Here are a small network's activations along a few directions, averaged over the inputs that share one value of a field.
Values that are neighbours, or in one group, have similar rows; names and order tell nothing.
In the rows, 500 means zero.
Strong random noise was added to every row along 13 fixed directions; ignore it. To show where, here is one row again and again, with new noise each time:
[403 573 482 127 639 699 521 492 863 564 415 358 472 648 792 605 449 248
 616 466 465 426 345 610 418]
[294 502 466 388 644 398 422 424 389 673 537 448 502 693 493 552 657 549
 429 475 196 531 515 600 434]
[488 310 391 228 379 730 288 588 654 753 291 495 499 479 486 674 567 277
 578 491 456 450 332 376 454]
[528 460 569 577 437 507 465 616 271 469 482 508 593 522 406 437 480 579
 495 491 536 486 600 479 520]
[609 712 506 385 301 491 437 540 394 342 587 521 431 455 544 491 750 513
 756 588 657 673 521 478 243]
[674 331 512 482  93 498 499 526 633 313 521 442 549 376 497 474 436 563
 506 452 531 532 714 535 418]
[617 639 615 341 638 610 718 605 249 242 418 651 747 680 512 665 447 239
 491 472 544 506 839 539 492]
[396 429 387 477 361 616 555 243 458 503 625 596 412 609 472 524 671 488
 525 502 407 547 777 504 561]
[454 718 597 424 546 241 496 552 677 316 552 335 364 468 536 399 534 604
 564 509 480 543 254 492 259]
[607 588 389 431 475 791 587 394 571 466 525 525 495 584 593 517 522 371
 665 649 613 429 557 664 493]
[574 685 504 546 393 525 632 493 354 259 435 552 511 384 535 443 458 444
 575 621 844 504 620 467 612]
[475 330 382 302 544 694 468 503 596 751 356 502 460 563 436 507 419 479
 432 433 424 396 494 430 634]
[287 548 570 629 360 442 486 407 752 343 572 275 471 453 836 437 440 430
 614 587 591 419 351 644 477]
[414 703 442 471 651 488 565 376 315 485 471 547 535 581 555 545 566 436
 484 591 608 508 575 628 645]
[648 622 366 362 413 331 613 462 447 415 353 536 495 324 522 501 432 564
 383 566 662 548 658 511 605]


F, 12 values:
f1: [741 403 418 520 381 691 688 515 386 409 597 601 501 492 466 459 486 558
 601 588 450 545 834 511 303]
f4: [369 427 327 318 427 612 631 355 535 743 535 574 437 536 916 539 646 339
 590 580 266 501 758 446 412]
f7: [469 455 482 772 539 455 420 490 478 630 651 596 347 396 547 371 529 690
 564 451 670 523 317 270 641]
f9: [449 562 492 410 707 493 479 447 446 603 426 552 653 553 649 736 458 338
 364 420 576 566 522 735 664]
f6: [404 489 446 531 475 685 456 485 461 737 584 468 559 534 800 519 543 457
 660 533 553 519 554 605 550]
f5: [597 474 461 630 579 464 477 399 589 537 597 618 447 477 194 522 549 544
 471 459 353 530 380 419 420]
f10: [767 392 454 413 410 669 810 506 635 269 419 653 613 496 487 569 220 371
 408 453 548 388 877 435 606]
f11: [602 484 538 573 536 713 658 550 383 422 416 449 422 518 223 392 498 494
 549 654 408 421 470 481 395]
f12: [503 514 369 331 414 401 656 445 493 519 474 469 307 379 522 395 494 582
 473 618 346 544 578 328 395]
f2: [688 528 610 477 768 653 608 690 723 510 559 503 497 557 681 358 234 567
 542 428 609 349 334 406 520]
f3: [ 82 544 628 370 575 425 427 584 220 712 543 308 488 671 708 369 619 551
 528 346 376 695 608 476 528]
f8: [591 262 504 547 287 638 345 522 402 538 363 601 719 396 353 777 574 290
 385 496 472 587 632 603 535]
F is arranged as a tree with 4 forks.
- Which values are neighbours of f8? Give them in the order they are listed. => f9
- Which values are neighbours of f4? Give them in the order they are listed. => f6
- Which values are neighbours of f12? Give them in the order they are listed. => f7, f10, f2

C, 9 values:
c2: [584 535 486 334 494 502 442 520 340 624 512 558 638 575 533 572 567 505
 501 410 513 596 726 553 538]
c6: [322 497 597 576 671 475 322 445 703 529 488 538 551 523 490 796 656 174
 516 457 441 516 134 509 448]
c1: [586 727 617 336 629  91 622 647 418 327 475 585 480 406 786 559 418 597
 431 291 628 714 616 369 452]
c5: [339 428 377 412 453 314 399 538 373 658 451 466 477 515 651 571 611 518
 514 600 194 505 495 405 290]
c8: [497 366 479 701 468 670 757 417 359 362 569 513 700 670 430 491 383 355
 406 616 286 391 845 650 558]
c9: [509 520 712 523 532 287 433 645 437 303 401 580 828 434 553 757 443 257
 342 345 547 594 598 530 503]
c3: [713 456 432 516 158 280 246 457 750 455 605 386 520 259 600 536 553 737
 460 524 593 598 381 764 386]
c7: [394 478 461 800 245 105 465 368 346 371 536 593 601 310 679 584 560 521
 376 555 603 533 680 482 700]
c4: [419 472 708 632 613 605 595 648 598 393 503 395 381 531 619 273 278 548
 614 481 578 328 323 333 496]
C is arranged as a ring.
- Which values are neighbours of c4? Give them in the order they are listed. => c1, c3
- Which values are neighbours of c2? Give them in the order they are listed. => c8, c7
